These are the activations of a small neural network, seen along a few directions. Each row is one input.
Each table varies a few parts of the input and shows all the possible inputs, shuffled.
A made-up example of a description, with smaller parts first: one of 4 places along a line, together with either a single point or one of 9 places along a line or (one of 3 separate values, together with one of 8 places around a ring).
Shared parts are said once, and a part with two or three values counts as separate values.
In the rows, zero is written as 128.

Other details of the inputs vary at random and push rows far along three fixed directions, the same in every table; ignore that.

A family of inputs:
R1: [112 129  90 156 124  96 104 121 103 154 140]
R2: [142 101 108 170 129 103  98 136 113 153 124]
R3: [144 109 104 163 122 109 108 131 119 159 120]
R4: [104  84  95 160 108 149  87 165 107 139 148]
R5: [131 105 101 151 121  96 103 135 113 158 115]
R6: [140 105 102 162 121 108 118 136 127 165 122]
R7: [138 165 213  81 157 168 167 134 127  45 113]
R8: [ 95 110 166 157 140 130 134  73 114  90 145]
R9: [151 167 146  83 164 121 120 183  74 110  94]
R10: [150 132 105 145 127 112  96 138 141 166 142]
R11: [118 128  59 106  95 149 195 110 172 181 139]
R12: [122 120 173 127 118 153 138  79 192  86 157]
R13: [113 126  87 152 128  96 104 132 101 153 141]
R14: [144 179  95  15  98 188 231 151 200 138 105]
R15: [146 125 114 146 134 111  94 137 139 152 144]
R16: [ 87  73 170 156 118 188 131 104 123  76 148]
R17: [157 142 111 151 125 116  81 149 156 138 157]
R18: [129 173 125  89 160 123 153 182  45 111  91]
R19: [148 152 136  93 154 120 148 188  55 121  67]
R20: [155 177 147  92 161 124 103 196  90  88 110]
R21: [114 130 173 124 117 137 124  82 179  89 150]
R22: [132 136  66  68  78 153 189 104 215 195 130]
R23: [106  99 174 140 123 123 141  72 123 103 108]
R24: [104 116 190 138 136 116 119  81 143 102 136]
R25: [127 132  89 157 131 110 112 130 103 154 141]
R26: [116 114 190 145 138 130 127  81 151 102 143]
Each input here is: one of 2 separate values, together with either a single point or (one of 3 separate values, together with one of 4 places along a line).
Q: Changing only the choice among 2 separate values turns R26 into R24. The same change can be made to R12. Which row results?
A: R20
Q: Which other rows does R3 become when the place on the line of 4 takes its other values? List them by row number.
A: R10, R17, R25
Q: Which other rows does R24 become when the choice among 3 separate values takes its other values? List them by row number.
A: R9, R22

A family of inputs:
R27: [124 126 169 136 143 125 132  97 119 108 125]
R28: [114 103 102 143 104 144 140 106 169 163 148]
R29: [137 134  98 116 122 137 113 165 116 141 125]
R30: [122  95 127 127 101 150 148  84 176 141 137]
R31: [122 127 171 128 140 124 128 100 123 108 122]
R32: [138 131 105 115 127 134 119 165 115 148 126]
R33: [126 104 123 170 128 102  83 140 121 142 134]
R34: [130 128 131 158 134  95 104 127 115 133 129]
R35: [130 149 157  74 137 144 183 126 126 108  89]
R36: [113 126 173 125 141 114 126 104 124 101 123]
R37: [124 152 146  73 131 146 170 129 125 101 100]
R38: [146 137 124 113 105 158 130 127 219 129 165]
R39: [111 107  91 143  90 137 134 105 166 146 149]
R40: [136 140 114 109 128 137 142 167 105 128 113]
R41: [123 103 105 132 106 148 158  99 162 143 137]
R42: [138 125 125 159 140 101 104 122 111 132 132]
R43: [118 128 172 124 141 121 121 103 122 105 130]
R44: [139 131  93 127 129 135 135 165 111 147 120]
R45: [120 111 112 168 131 112  91 138 113 138 151]
R46: [143 130 105 120 128 134 124 162 115 150 117]
R47: [115 132 168 132 139 115 132 105 117  98 128]
R48: [129 123 171 130 139 123 124  94 124 106 120]
R49: [112 131 161 131 145 123 135 104 112 100 133]
R50: [111 133 153 135 141 124 128 103 113  91 134]
R51: [142 139 116 115 129 136 146 165 104 129 104]
R52: [133 135 118  99 131 135 136 171 109 131 109]
R53: [151 148 120 102 138 120 140 153 114 138  96]
R54: [116 128 169 136 145 124 133 102 118 111 128]
R55: [128 132 128 144 133 105  87 126 115 129 138]
R56: [130 139  95 119 127 144 126 164 109 139 129]
R57: [149 130 101 126 123 132 135 159 114 140 112]
R58: [124 155 148  76 140 152 179 128 118 115 113]
R59: [125 135 123 153 131 100  98 127 113 122 136]
R60: [152 154 125 102 107 144 136 116 230 132 159]
R61: [146 125 105 119 125 129 126 163 118 145 108]
R62: [130 136  87 123 125 140 129 163 110 135 128]
R63: [139 128 131 157 133  98 104 124 114 130 125]
R64: [109 103  97 136  93 137 128 109 170 147 143]
R65: [123 106 113 129 108 154 154 102 163 148 138]
R66: [109 135 161 132 142 128 123 104 114  97 137]
R67: [128 129 126 158 142 100 107 126 109 133 132]
R68: [119 111 120 167 132 114  85 138 115 145 154]
Q: Changing only one part turns R53 into R61. The same change can be made to R54. Which row results?
A: R28
Q: Changing only one part turns R67 into R44. The same change can be made to R60. Which row results?
A: R38
Q: Describe the family of inputs behind these rows.
A: one of 2 separate values, together with either a single point or (one of 4 places along a line, together with one of 5 places around a ring)
Q: Which other rows does R65 become when the choice among 2 separate values takes its other values? List them by row number.
A: R27
